Small tables with named rows and columns. After each table, cells are looked up by row and column.

Zos.tsv
	Finezik	Nilog
Bom	145	227
Vod	121	174
Sigovub	222	17
Semur	144	103
Vetuki	112	9
Nopam	90	71
Lidurok	141	164
Runab	131	51

What is the Finezik of Vod in Zos?
121
What is the Finezik of Sigovub in Zos?
222
What is the Finezik of Runab in Zos?
131
What is the Nilog of Bom in Zos?
227
What is the Finezik of Lidurok in Zos?
141
What is the Nilog of Vod in Zos?
174
What is the Nilog of Semur in Zos?
103
What is the Nilog of Vetuki in Zos?
9
What is the Finezik of Nopam in Zos?
90
What is the Nilog of Nopam in Zos?
71
What is the Nilog of Sigovub in Zos?
17
What is the Nilog of Lidurok in Zos?
164
What is the Finezik of Bom in Zos?
145
What is the Finezik of Semur in Zos?
144
What is the Finezik of Vetuki in Zos?
112
Row with the largest Nilog: Bom

Lin.csv
,Tevite,Mufule,Sokeg,Zivo,Nikuvu,Tipuru,Kavuk
Zudata,-2.99,-0.96,-3.46,-4.87,-2.29,-2.33,-4.25
Puziseb,-8.16,-0.21,2.18,-1.28,-6.20,0.29,5.91
Faveva,-4.76,-1.80,-2.40,-4.89,-2.50,-1.90,-2.16
Bek,-5.99,-1.85,-0.46,-1.37,-5.16,-1.15,1.00
Pepuv,-1.92,-2.10,-4.41,-2.82,-5.19,-3.02,-5.00
Lotegug,-4.80,-5.25,-3.25,1.48,-6.31,-3.41,-3.39
Kisor,-3.81,-4.94,-2.48,-0.90,-2.74,-2.78,-0.36
Fadumek,-1.76,-3.26,-4.76,-3.48,-2.92,-4.67,-7.41
Rigume,-6.99,0.54,-0.17,-2.98,-6.28,0.03,1.56
Tav,-2.97,-4.00,-1.64,1.46,-9.02,-1.64,0.91
Divad,-2.63,-7.32,-2.23,-1.57,-5.43,-3.49,0.92
Rodopuv,-4.55,-1.12,-0.86,-1.01,-5.23,-1.18,0.13

What is the Zivo of Fadumek in Lin?
-3.48
What is the Sokeg of Pepuv in Lin?
-4.41
What is the Zivo of Pepuv in Lin?
-2.82
What is the Nikuvu of Lotegug in Lin?
-6.31
What is the Kavuk of Puziseb in Lin?
5.91
What is the Tevite of Lotegug in Lin?
-4.80
What is the Sokeg of Zudata in Lin?
-3.46

Mib =
cols = Ritig, Rus, Vipa, Palo
Toz: [0.3, 0.4, 0.4, 0.5]
Migemu: [0.5, 0.3, 0.5, 0.1]
Bubu: [0.7, 0.4, 0.3, 0.5]
Sug: [0.3, 0.6, 0.5, 0.4]
Rosefus: [0.7, 0.2, 0.3, 0.3]
Pudi: [0.3, 0.5, 0.5, 0.7]
Magidif: [0.6, 0.5, 0.2, 0.6]
Voz: [0.8, 0.2, 0.2, 0.1]

Voz, Rus => 0.2
Voz, Palo => 0.1
Magidif, Ritig => 0.6
Rosefus, Vipa => 0.3
Bubu, Rus => 0.4
Magidif, Palo => 0.6
Bubu, Palo => 0.5
Pudi, Vipa => 0.5
Voz, Ritig => 0.8
Toz, Vipa => 0.4
Rosefus, Palo => 0.3
Pudi, Palo => 0.7
Pudi, Ritig => 0.3

Gimamak:
	Fem	Vun
Rida	0.420	-0.564
Biko	0.526	-0.987
Rokapi	-0.658	-0.883

What is the Fem of Biko in Gimamak?
0.526
What is the Fem of Rida in Gimamak?
0.420
What is the Fem of Rokapi in Gimamak?
-0.658
What is the Vun of Rida in Gimamak?
-0.564
What is the Vun of Biko in Gimamak?
-0.987
What is the Vun of Rokapi in Gimamak?
-0.883

Deg =
         Tidim  Kuz  Reda  Tis  Norulib  Nunik  Takeb  Femep  Simap
Zokemil    175  151   185  167      178    158    152     40    191
Topak      145  184   235  107      195    116    127    119    154
Tatuk      186  215   179  153      140    204    213    127    163
Datusap    205  179   199  135      211    203    241    210    177

Datusap, Nunik => 203
Zokemil, Femep => 40
Zokemil, Simap => 191
Zokemil, Norulib => 178
Tatuk, Nunik => 204
Zokemil, Kuz => 151
Datusap, Kuz => 179
Datusap, Simap => 177
Datusap, Tidim => 205
Topak, Femep => 119
Zokemil, Tidim => 175
Tatuk, Reda => 179
Zokemil, Nunik => 158

Fene:
	Mokufa	Gure	Girab	Bupo	Buki	Vaguzi	Bugo
Bip	-21887	53882	-66088	16373	-58916	-38048	-46401
Silotor	-18240	-18528	26056	11036	-42920	36243	-65999
Pumak	-26181	-69919	30949	40965	-17555	-52533	6319
Lon	55052	-37482	-19568	-7409	47591	-27083	-33329
Vovad	-54605	3355	-29605	-17981	-18896	-2967	5739
Tivuva	18054	-50207	-49108	-28538	-38648	-18464	25370
Zif	49307	42111	33818	53834	-8839	-64780	14898

What is the Buki of Silotor in Fene? -42920
What is the Buki of Vovad in Fene? -18896
What is the Gure of Silotor in Fene? -18528
What is the Vaguzi of Zif in Fene? -64780
What is the Mokufa of Bip in Fene? -21887
What is the Girab of Tivuva in Fene? -49108

Pelonen =
,Fisu,Mape,Barinaf
Rulil,0.357,0.463,0.768
Tibozi,0.207,0.438,0.789
Zab,0.787,0.351,0.647
Kaz,0.244,0.615,0.421
Ber,0.546,0.224,0.444
Gokar,0.822,0.889,0.881

Mape of Gokar: 0.889
Mape of Rulil: 0.463
Barinaf of Ber: 0.444
Fisu of Gokar: 0.822
Barinaf of Rulil: 0.768
Fisu of Kaz: 0.244
Barinaf of Gokar: 0.881
Barinaf of Kaz: 0.421
Mape of Kaz: 0.615
Mape of Zab: 0.351
Mape of Tibozi: 0.438
Fisu of Tibozi: 0.207
Fisu of Rulil: 0.357
Barinaf of Zab: 0.647
Fisu of Ber: 0.546

Litofe:
|  | Ded | Tikape | Paku | Mapad |
|---|---|---|---|---|
| Gope | 283 | 858 | 724 | 519 |
| Mulek | 421 | 793 | 707 | 437 |
| Zak | 349 | 768 | 652 | 340 |
| Fololod | 403 | 752 | 674 | 504 |
| Ribuner | 214 | 824 | 626 | 559 |
| Papo | 286 | 902 | 673 | 479 |
| Nok | 434 | 875 | 556 | 418 |
| Vosi | 304 | 755 | 503 | 392 |
| Fezozi | 323 | 961 | 620 | 435 |
| Gonem | 237 | 927 | 623 | 403 |
| Muka | 394 | 918 | 638 | 443 |
| Sar | 298 | 872 | 717 | 526 |
| Votib | 295 | 680 | 553 | 445 |
| Vidov | 357 | 710 | 681 | 435 |

Tikape of Muka is 918
Tikape of Vidov is 710
Ded of Muka is 394
Mapad of Vosi is 392
Tikape of Votib is 680
Ded of Nok is 434
Mapad of Mulek is 437
Tikape of Fezozi is 961
Mapad of Gope is 519
Ded of Fezozi is 323
Mapad of Zak is 340
Ded of Gonem is 237
Paku of Mulek is 707

